Each row below holds a small network's activations on one input, seen along a few directions.
In each table, some parts of the input vary, and every possible input appears once, in random order.
A made-up example of a description, with smaller parts first: ring(8) and (point or ring(11) or (values(2) and line(6))).
Shared parts are said once, and a part with two or three values counts as separate values.
In the rows, 128 means zero.

Other details of the inputs vary at random and push rows far along two fixed directions, the same in every table; ignore that.
To show where, the next rows are all for the same input, with only those details redrawn:
[108 153 164 179  91 148 170 110  73  80 168 137]
[101 158 131 152 114 141 143 139 111 118 145 122]
[120  84 138 115 184 104 131 132 104  73 116 162]
[111 124 142 142 138 127 145 128  98  88 139 142]
[116 102 134 124 168 113 133 136 108  86 122 150]
[100 169 132 160 102 147 147 138 109 122 152 115]
[105 153 145 160 109 141 154 128  96 100 152 128]
[108 152 164 179  91 147 170 110  73  80 168 137]

Rows:
r1: [108 173 136 150  62 169 122 132 138 164 125 106]
r2: [163  94 124  99 143 135 120 129 139 113 108 158]
r3: [110 110 102 118 139 102 107 125 143 140 134 113]
r4: [146 165  99  92 133 140  97 153 176 184 117 115]
r5: [117  83  88  97 183 103  89 162 168 123 113 139]
r6: [146 152 121  97 121 137 120 143 157 166 127 109]
r7: [132  78 113 118 180  86 113 142 138 111 111 158]
r8: [108 133 135 141 132 124 138 130 102 105 137 129]
r9: [140 184 101 102 112 147 103 144 173 195 126 102]
r10: [105 144 104 134 128 128 112 150 145 138 134  98]
r11: [115  98 105 104 170  91 105 127 134 125 112 109]
r12: [125  95 180 171  89 161 171  75  83  80 162 159]
r13: [153 144 109  91 147 136 105 147 165 155 116 137]
r14: [112 147 109 129 156 120 123 164 144 144 113 118]
r15: [107 172 133 141  63 154 124 115 132 177 118  94]
r16: [122 162 117 166 116 125 131 147 147 151 136  99]
r17: [164  96 146 117 120 134 135 101 111 101 122 154]
r18: [129 115 167 186  90 110 170  73  64  84 169 148]
r19: [142 161  99 109  90 146 113 130 159 193 118  93]
r20: [147 163 131 117 104 153 137 144 148 150 143 119]
r21: [165  75 113  61 185 110 110 149 164 120  86 158]
r22: [157 114 137  87 143 110 127 116 131 135 119 130]
r23: [156 125 105  91 155 136  92 153 165 161  99 136]
r24: [140 178 127 126  62 151 142 119 140 179 140  88]
r25: [162 121 149 111 126 119 133  89 105 116 133 147]
r26: [108 147 138 167  95 136 143 112 102 106 160 105]
r27: [114 106 147 130 146 100 144  99  79  90 130 135]
r28: [144  86 129 134 187  92 126 140 133  92 108 153]
r29: [162 123 173 161  66 160 166  85  80  86 161 155]
r30: [119 154  96 137 139 103 114 142 160 174 114  84]
r31: [111 106  98 118 147 112 102 150 154 131 131 125]
r32: [160 120 160 116 120 133 146 117 113 106 143 147]
r33: [146  67 134 126 199  75 125 123 123  84 101 151]
r34: [123 116 105 136 150 111 118 152 147 132 125 143]
r35: [123 123 157 140  95 144 129 104 111 117 113 137]
r36: [100 170 108 154 102 148 124 152 143 141 149  95]
r37: [101 186 107 145 119 132 127 154 145 176 127  86]
r38: [161 116 136 113 132 133 114 117 123 136 116 140]
r39: [143 155 112 103 101 147 123 149 165 170 122 108]
r40: [122 131 145 180  97 121 153 105  96 107 161 140]
r41: [166 104 164 128 116 126 138  81  85 106 131 151]
r42: [101 144 105 121 152 126 117 161 141 139 119 118]
r43: [157  95 109  64 168 110 107 143 167 145  87 136]
r44: [105 122 108 107 168 106 112 146 131 133 108 119]
r45: [162 107 130 102 148 130 104 131 135 136 108 147]
r46: [121  83 133 137 139 107 126 112 111  86 146 146]
r47: [ 92 226 115 175  69 159 142 157 140 188 154  72]
r48: [117  88 119 106 152 135 117 120 154 146 108 134]
r49: [123 103 133 121 171  87 135 113 103 107 109 132]
r50: [111 159 131 138  82 165 118 141 147 158 115 117]
r51: [117 102 134 126 122 138 135  95 131 143 127 123]
r52: [130  64 153 128 149 142 145 103 118  87 126 170]
Q: The inputs of r38 and r45 match in every part but one. If r6 is changed in the same way as r38 into r45, which row does it become?
A: r32
Q: Describe the family of inputs behind these rows.
A: line(4) and (values(2) or ring(5) or ring(6))
Q: Change only the ring(6) part in r49. List by row number the other rows that result.
A: r3, r11, r18, r27, r30
Q: Change only the values(2) part in r50. List by row number the other rows that result.
A: r52
Q: Change only the line(4) part in r9. List by row number the other rows that result.
A: r4, r13, r25
Q: Change only the line(4) part in r3. List by row number the other rows that result.
A: r5, r31, r46

Rows:
r53: [108 119 123 115 149 124 128 139 117 116 123 132]
r54: [131 146 153 173 109 144 153 128  97  87 154 144]
r55: [132 125 123 139  95 146 130 117 146 149 149 117]
r56: [141  88 146 103 155 111 123 103 120 106  99 145]
r57: [121 158 101 121 111 137 104 137 170 200 110  85]
r58: [103 190 116 156  94 159 135 154 140 154 152 102]
r59: [117  69  92  65 229  74  83 158 161 138  63 136]
r60: [142 194  86 111 120 110 114 153 161 194 132  81]
r61: [154 134 143 134 109 145 134 131 119 113 132 154]
r62: [115 119 138 152 127 112 138 110 112 112 129 122]
r63: [138 105 165 120 119 141 148  98  92  87 136 152]
r64: [142 133 151 134 105 153 146 119 115 115 142 146]
r65: [120  85 128 142 141 109 127 114 115  94 143 150]
Q: Describe the family of inputs behind these rows.
A: point or (values(2) and line(6))
Q: Change only the values(2) part in r59. List by row number the other rows that result.
A: r56
Q: Change only the line(6) part in r61. List by row number the other rows that result.
A: r55, r56, r57, r63, r64

Rows:
r66: [119 157 114 153 117 118 129 144 127 134 146 112]
r67: [152 169 147 143 125 131 147 139 105 111 132 133]
r68: [ 84  66 104 115 179 104 103 128 150 127  99 130]
r69: [107 109 147 140 123 132 138 120 101  93 125 140]
r70: [187  63 132  94 129 116 119  90 130 109 126 157]
r71: [190  77 136  86 146  97 125 101 148 131 106 139]
r72: [123 152 108 142 132 120 128 151 140 134 150 117]
r73: [145  81  96  83 222  84 102 166 158 107 108 156]
r74: [ 86 106 110 127 145 121 111 133 145 140 103 114]
r75: [117  89 143 166 148  89 141  96  91  83 136 140]
r76: [124  97  91  98 200  72  92 160 152 133  89 126]
r77: [162 109 118  81 143 124 114 117 168 186  93 118]
r78: [154  92 191 124 151 138 163 109  67  40 118 189]
r79: [175  61 150 101 126 131 112  89 122  98 122 172]
r80: [163 113 168 141 151 115 158 118  81  57 142 171]
r81: [ 96 122 141 202 101 112 156  87  91 104 173 116]
r82: [ 89 215 103 185  66 140 129 144 139 190 153  61]
r83: [117 178 153 162  70 187 164 135 109 114 174 132]
r84: [ 88 166  76 104 131 146  91 188 189 193 107  90]
r85: [142 139 111 119 160 119 124 159 144 126 133 136]
r86: [109 165 131 146  90 174 146 145 130 125 162 125]
r87: [ 94 143 173 192  63 156 168  90  71  91 159 125]
r88: [150 135 108  72 131 144  96 134 176 202  81 122]
r89: [106 219 100 122  89 188 118 187 176 197 129  88]
r90: [109 116 103  99 158 134 109 165 158 132 117 132]
r91: [116 176 158 135  82  96 157  52  55 145 149  70]
r92: [152 141 144 122  79 169 118 107 133 153 124 143]
Q: Describe the family of inputs behind these rows.
A: point or ring(6) or (values(2) and line(10))
Q: A walk changes only the ring(6) part. It starts at r70 and steps to r79. List the rest of the walk in order.
A: r92, r88, r77, r71
Q: Change only the values(2) part in r82. List by row number the other rows that result.
A: r87

Rows:
r93: [150 125  90  61 158 112  78 162 176 163  91 132]
r94: [137 103 126 124 172 109 127 133 124 101 135 153]
r95: [114 157 150 166 104 151 150 135 109 109 146 127]
r96: [108 131  72 101 153 105  92 156 178 182 116  89]
r97: [173  72 121  78 181 108 103 145 149 124  91 165]
r98: [117 173 162 174  84 134 173 109  81 102 166 111]
r99: [116 149 150 153 125 134 151 123  93 106 132 138]
r100: [151 142  97 113 137 111  92 134 176 198  87  97]
r101: [126  60 123 116 171 106 117 131 132  85 107 161]
r102: [140  92 104  90 201  82 110 148 144 116 110 136]
r103: [123  87 135 139 147 112 129 106 111  94 143 153]
r104: [118 103 160 152 118 109 157  88  75  76 144 133]
r105: [ 93 157 121 154  95 150 123 142 140 151 134 103]
r106: [101 129 139 148 118 128 136 113  99 121 125 132]
r107: [113 242  81 110  54 196 100 164 185 244 141  48]
r108: [124 165 158 195  67 165 170 120  94  91 176 131]
r109: [163  77 159 109 138 128 147  99 119 101 116 170]
r110: [138 139 156 123  81 162 149  95 118 139 145 125]
Q: Describe the family of inputs behind these rows.
A: point or ring(5) or (values(2) and ring(6))
Q: Change only the ring(6) part in r105. List by row number the other rows that result.
A: r96, r101, r103, r104, r106
